Each row below holds a small network's activations on one input, seen along a few directions.
Each table varies a few parts of the input and shows all the possible inputs, shuffled.
Descriptions start from the smaller parts, as in this example, which fits no table here: one of 5 places around a ring, together with either a single point or (one of 2 separate values, together with one of 4 places along a line) or one of 11 places along a line.
Shared parts are said once, and a part with two or three values counts as separate values.

Other details of the inputs vary at random and push rows far along three fixed directions, the same in every table; ignore that.

A family of inputs:
r1: -88  76  27  -57  176  1  -71  28  -86  -331  205  224  205
r2: -126  5  87  -101  -22  230  319  -59  -88  -299  6  -67  68
r3: 278  -338  -157  -432  -250  -707  -161  -132  -283  267  269  -304  -31
r4: -5  271  -475  -1  205  89  -453  558  -255  344  -406  37  -366
r5: 317  -381  249  609  -375  -564  50  -505  443  693  70  -293  -22
r6: 69  17  -131  837  37  378  -373  136  401  839  -634  300  -294
r7: 16  141  382  814  -59  150  103  -498  502  163  18  606  -4
r8: -11  347  -426  78  241  6  -454  574  -188  244  -498  -53  -301
r9: -178  128  100  -157  50  47  -26  -69  -104  -292  265  201  -77
r10: 489  -326  315  603  -404  -553  3  -408  425  655  59  -206  84
r11: -125  96  149  -169  99  64  226  -76  -100  -262  62  111  -19
r12: -104  109  78  -46  158  -18  53  -6  -97  -354  194  163  46
r13: -114  133  81  -171  96  63  247  -151  -169  -233  130  160  -120
r14: -56  11  10  -183  -4  228  99  -7  9  -284  134  83  132
r15: 26  -93  298  805  -200  427  50  -398  535  226  16  537  284
r16: 36  89  455  806  -186  374  308  -457  590  210  -11  392  -11
r17: 447  -433  212  627  -465  -511  -114  -328  475  631  34  -204  318
r18: -192  -13  -30  -138  133  172  34  -59  29  -263  170  48  160
r19: -57  -59  2  -53  61  217  142  40  -64  -311  15  21  355
r20: -85  105  83  -104  124  78  256  -8  -28  -293  114  43  58
r21: 366  -355  -124  -285  -227  -640  -57  65  -143  179  158  -603  283
r22: 306  -285  -97  -310  -161  -769  6  -87  -300  215  182  -417  -19
r23: -139  20  98  -153  -50  207  143  -6  19  -331  72  -12  89
r24: -146  71  134  -224  55  96  104  -78  -99  -236  114  183  -15
r25: -62  288  17  950  -24  334  -137  53  476  789  -610  44  -618
r26: -87  10  17  -175  128  83  -34  8  -71  -245  142  269  224
r27: -139  144  117  -161  59  113  301  -71  -43  -253  134  15  -72
r28: -146  193  83  -152  78  8  157  -149  -102  -303  131  135  -96
r29: 227  -414  -67  -363  -398  -555  4  -75  -236  215  147  -612  53
r30: -72  56  116  -113  164  30  182  -14  -86  -301  41  140  109
r31: -19  61  76  -68  86  156  270  31  -3  -339  62  -39  153
r32: -48  281  -301  120  69  204  -172  608  -68  224  -600  -345  -412
r33: 33  239  -446  46  126  224  -384  673  -105  281  -451  -189  -223
r34: -99  -38  15  -156  -29  213  48  23  49  -341  78  60  196
r35: 6  58  75  -93  152  131  82  46  0  -323  71  51  296
r36: -163  167  69  -208  37  42  35  -150  -101  -276  182  206  -90
r37: -107  12  50  -226  77  100  11  -49  -69  -247  118  256  90
r38: -216  -13  5  -192  81  191  81  -118  31  -263  143  32  24
r39: -49  61  -4  -123  177  43  74  -54  -145  -252  121  253  166
r40: 296  -307  -119  -322  -183  -713  -72  32  -167  217  205  -516  187
r41: 296  -292  4  -408  -299  -639  -64  -60  -177  205  217  -580  -6
r42: -94  70  94  -180  -24  221  191  -34  -20  -274  129  11  27
r43: 374  -313  179  471  -485  -626  -258  -551  366  709  197  79  -30
r44: -136  -180  -4  -254  115  243  112  -129  -53  -207  15  156  80
r45: 39  -41  391  868  -159  374  266  -412  520  168  -94  405  163
r46: -100  102  -46  -159  112  29  -104  -62  -73  -286  207  294  152
r47: -133  108  66  -226  54  95  125  -153  -169  -206  181  233  -116
r48: -259  48  90  -189  60  185  177  -150  -2  -249  140  -41  -87
r49: -44  290  -446  63  206  49  -601  647  -197  263  -328  3  -329
r50: -179  -119  82  -251  94  237  210  -161  -86  -193  11  81  -31
r51: -159  -89  96  -196  138  203  340  -160  -86  -219  -40  7  -38
r52: 91  27  373  772  -107  345  -10  -395  603  216  73  572  223
r53: -122  60  19  -219  36  150  84  -43  -12  -238  189  161  38
r54: 208  -228  -31  -304  -231  -786  -99  -69  -252  168  294  -479  -109
r55: 209  -382  -138  -299  -142  -688  -71  -46  -131  195  164  -650  171
r56: -65  294  -408  20  151  63  -557  586  -186  265  -352  -11  -463
r57: 310  -369  -70  -244  -261  -660  25  62  -115  97  85  -672  185
r58: -39  41  62  -198  50  184  37  -24  2  -291  131  112  118
r59: -88  -158  7  -147  220  185  159  -59  -57  -240  -42  100  255
r60: -57  125  162  -140  73  146  251  -49  -26  -307  76  -33  10
r61: -32  106  -358  79  277  190  -151  522  -162  327  -687  -230  -407
r62: -33  284  -440  6  166  141  -400  639  -129  323  -399  -112  -317
r63: -91  345  -315  -21  89  160  -259  542  -144  344  -430  -185  -559
r64: -8  193  -443  77  103  213  -438  706  -66  228  -508  -208  -162
r65: -62  25  64  -122  180  46  54  20  -74  -279  56  200  266
r66: -108  -80  -12  -158  -46  270  101  -32  -60  -282  64  79  178
Each input here is: one of 6 places around a ring, together with either one of 2 separate values or one of 9 places along a line.
Changing only the place on the ring of 6 turns r31 into r33. The same change can be made to r12. Which row results?
> r49
Changing only the place on the ring of 6 turns r64 into r34. The same change can be made to r4. Which row results?
> r3
Change only the place on the line of 9 in r13. List by row number the other rows that result.
> r2, r11, r16, r27, r28, r32, r54, r60
Change only the place on the ring of 6 in r37. List by row number the other rows that result.
> r11, r24, r26, r30, r65
Change only the choice among 2 separate values in r55. List by row number the other rows that result.
> r59
